Each row below holds a small network's activations on one input, seen along a few directions.
Each table varies a few parts of the input and shows all the possible inputs, shuffled.
Descriptions start from the smaller parts, as in this example, which fits no table here: ring(5) and (point or (values(2) and line(4)) or line(11)).
Shared parts are said once, and a part with two or three values counts as separate values.

Other details of the inputs shift rows strongly along two fixed directions, in all tables alike. That doesn't count.

A family of inputs:
r1: -.24	.20	-.38	-.03	-.06	.27	-.30	.19	-.10	.15	.13	-.51
r2: .41	-.33	-.29	-.11	.05	-.35	-.16	.44	-.19	-.19	-.26	.04
r3: -.18	.57	.46	-.03	.06	.25	.42	-.37	.20	.35	.44	.13
r4: -.10	.48	.56	.19	-.08	.06	.15	-.37	-.09	.06	.05	-.04
r5: -.14	-.16	-.33	-.18	.10	-.01	.05	.03	-.26	.06	.21	.02
r6: -.22	-.20	.17	.30	-.08	-.06	.21	.05	-.04	-.13	-.05	.09
r7: .41	.03	.51	.34	.04	-.06	.28	-.47	.10	-.35	-.23	.65
r8: -.34	.51	.49	.23	.28	.41	.30	-.47	-.18	.29	.43	-.02
r9: .07	.30	-.42	-.09	.17	.22	-.40	.10	.42	.14	.46	-.19
r10: .05	-.11	.13	.07	-.17	-.25	.23	-.18	.05	-.25	-.36	.14
r11: .51	-.39	.14	.17	-.12	-.37	-.14	-.05	-.16	-.38	-.34	.56
r12: .08	-.39	-.42	-.06	-.21	-.23	-.04	.14	-.28	-.19	-.15	-.03
r13: -.15	-.55	-.34	.05	-.01	-.11	-.03	.18	.00	-.15	-.34	-.05
r14: .15	-.41	.14	-.07	-.23	-.37	.07	-.01	-.17	-.02	-.36	.37
r15: -.11	.40	.61	.11	.01	.20	.13	-.35	-.03	.36	.09	.06
r16: .05	-.34	.14	-.22	.02	-.10	.09	-.07	-.17	-.01	.06	.16
r17: .24	-.22	-.06	.26	-.07	-.11	-.67	.24	.08	-.14	-.32	-.03
r18: -.30	.38	.22	-.17	.23	.45	-.12	-.19	.05	.38	.49	-.31
r19: .20	-.21	-.27	.07	.01	-.18	-.29	.63	.15	-.12	-.22	-.23
r20: .06	-.35	.04	.21	-.25	-.15	.25	.01	-.13	-.42	-.50	.19
r21: .03	.41	-.10	-.25	.04	-.04	.29	-.36	-.15	.17	.39	.05
r22: .01	-.03	.51	.30	-.31	-.31	.29	-.09	.05	-.27	-.25	.18
r23: -.24	-.07	-.45	-.44	.25	.28	-.15	.06	.27	.24	.30	-.34
r24: .04	.36	-.72	-.46	.38	.25	-.22	.33	.23	.14	.26	-.35
r25: -.14	-.09	-.43	.05	-.19	.07	-.12	.30	.10	.00	.06	-.37
r26: .05	.06	-.44	-.10	.15	.05	-.60	.61	.00	.07	-.10	-.45
r27: -.14	-.06	.45	.07	-.04	.10	.20	-.05	.09	.01	.11	.12
r28: -.07	.19	.08	-.20	.03	.10	.25	-.25	.16	.17	.00	.18
Description of these inputs: line(4) and (values(2) or ring(5)).
Question: The inputs of r21 and r4 match in every part but the line(4) part. If r11 is changed in the same way as r21 into r4, which row does it become?
Answer: r17
Question: Which other rows does r10 become when the ring(5) part takes its other values? List them by row number.
Answer: r13, r20, r23, r28
Question: Which other rows does r12 become when the line(4) part takes its other values? List them by row number.
Answer: r1, r20, r25
Question: Which other rows does r9 become when the values(2) part takes its other values? List them by row number.
Answer: r19

A family of inputs:
r29: -.15	.36	-.17	-.15	.24	.26	.34	-.28	.15	.22	.49	.05
r30: -.15	-.46	.34	.29	-.22	-.24	-.05	.31	.12	-.19	-.47	.00
r31: .04	-.59	-.06	-.08	-.14	-.28	-.05	.15	.01	-.23	-.25	.10
r32: -.24	-.24	-.01	.09	-.10	.03	-.19	.39	-.04	-.09	-.33	-.29
r33: .24	-.27	-.12	.03	-.23	-.25	-.06	.19	.19	-.32	-.40	.16
r34: .27	-.17	-.40	-.06	-.04	-.28	-.28	.31	.10	-.22	-.27	-.07
r35: -.23	.15	-.50	-.16	.08	.22	-.47	.55	.08	.30	.30	-.64
r36: -.03	.47	.45	.26	.12	.20	.02	-.38	.01	.13	.20	.01
r37: .14	.30	.28	.09	.18	.23	.44	-.44	.08	.02	.25	.42
r38: .01	-.40	-.20	-.13	-.03	-.13	-.02	.11	-.19	-.17	-.16	-.06
r39: .14	.40	.14	-.18	.35	.19	.13	-.37	-.07	.09	.45	.15
r40: -.14	-.38	-.41	-.32	-.11	-.17	-.28	.26	.11	.18	-.09	-.14
r41: .09	.39	.22	-.10	.19	.18	.33	-.37	-.24	.09	.52	.15
r42: .04	-.44	-.22	.13	-.08	-.20	.08	.13	-.16	-.24	-.37	.07
r43: -.13	.58	-.15	-.24	.14	.18	.37	-.27	.26	.18	.49	-.09
r44: -.22	.14	-.44	-.23	.12	.34	-.49	.42	.36	.31	.21	-.53
r45: -.03	.15	-.69	-.51	.20	.09	-.54	.26	.05	.38	.29	-.33
r46: .19	-.49	-.18	-.13	-.09	-.14	-.23	.17	.09	-.19	-.22	.09
r47: .02	-.42	.29	.36	-.32	-.15	-.29	.10	.11	-.21	-.50	.06
r48: -.23	.50	.02	.06	.05	.31	-.11	-.18	-.05	.29	.48	-.32
r49: .11	-.32	.27	.32	-.06	-.20	-.29	.38	.01	-.21	-.52	-.03
r50: .13	.46	-.03	-.02	.36	.20	.20	-.30	-.02	.10	.39	.21
r51: .07	-.07	.81	.21	-.11	-.17	.60	-.47	-.37	-.11	-.31	.53
r52: -.44	.11	-.64	-.19	.01	.29	-.52	.27	.09	.29	.20	-.72
r53: .32	.17	.64	.36	-.18	-.25	.61	-.30	-.25	-.37	-.21	.50
r54: -.04	.58	.12	-.07	.13	.18	.55	-.40	-.05	.04	.30	.02
r55: .15	-.36	-.46	.06	-.10	-.20	-.18	.34	-.16	-.16	-.17	.00
r56: .03	.38	.13	-.16	.11	.12	.20	-.28	-.21	.32	.39	.07
r57: .24	-.14	.73	.15	-.14	-.15	.35	-.38	-.08	-.07	-.29	.60
r58: -.20	-.40	.27	.33	-.33	-.21	-.16	.08	.07	-.19	-.42	.00
Question: The inputs of r44 and r35 match in every part but one. If r37 is changed in the same way as r44 into r35, which row does it become?
Answer: r55
Question: Describe the family of inputs behind these rows.
Answer: ring(5) and (values(2) or line(4))
Question: Which other rows does r58 become when the values(2) part takes its other values? List them by row number.
Answer: r30
Question: Which other rows does r41 become when the line(4) part takes its other values? List them by row number.
Answer: r53, r55, r56
Question: Start at r38 and move only the ring(5) part, one step at a time. The first step leads to r31. Which rows follow, in order?
Answer: r46, r39, r41
Question: List by row number the other rows that have the ring(5) part in common with r45.
Answer: r34, r36, r39, r49, r50
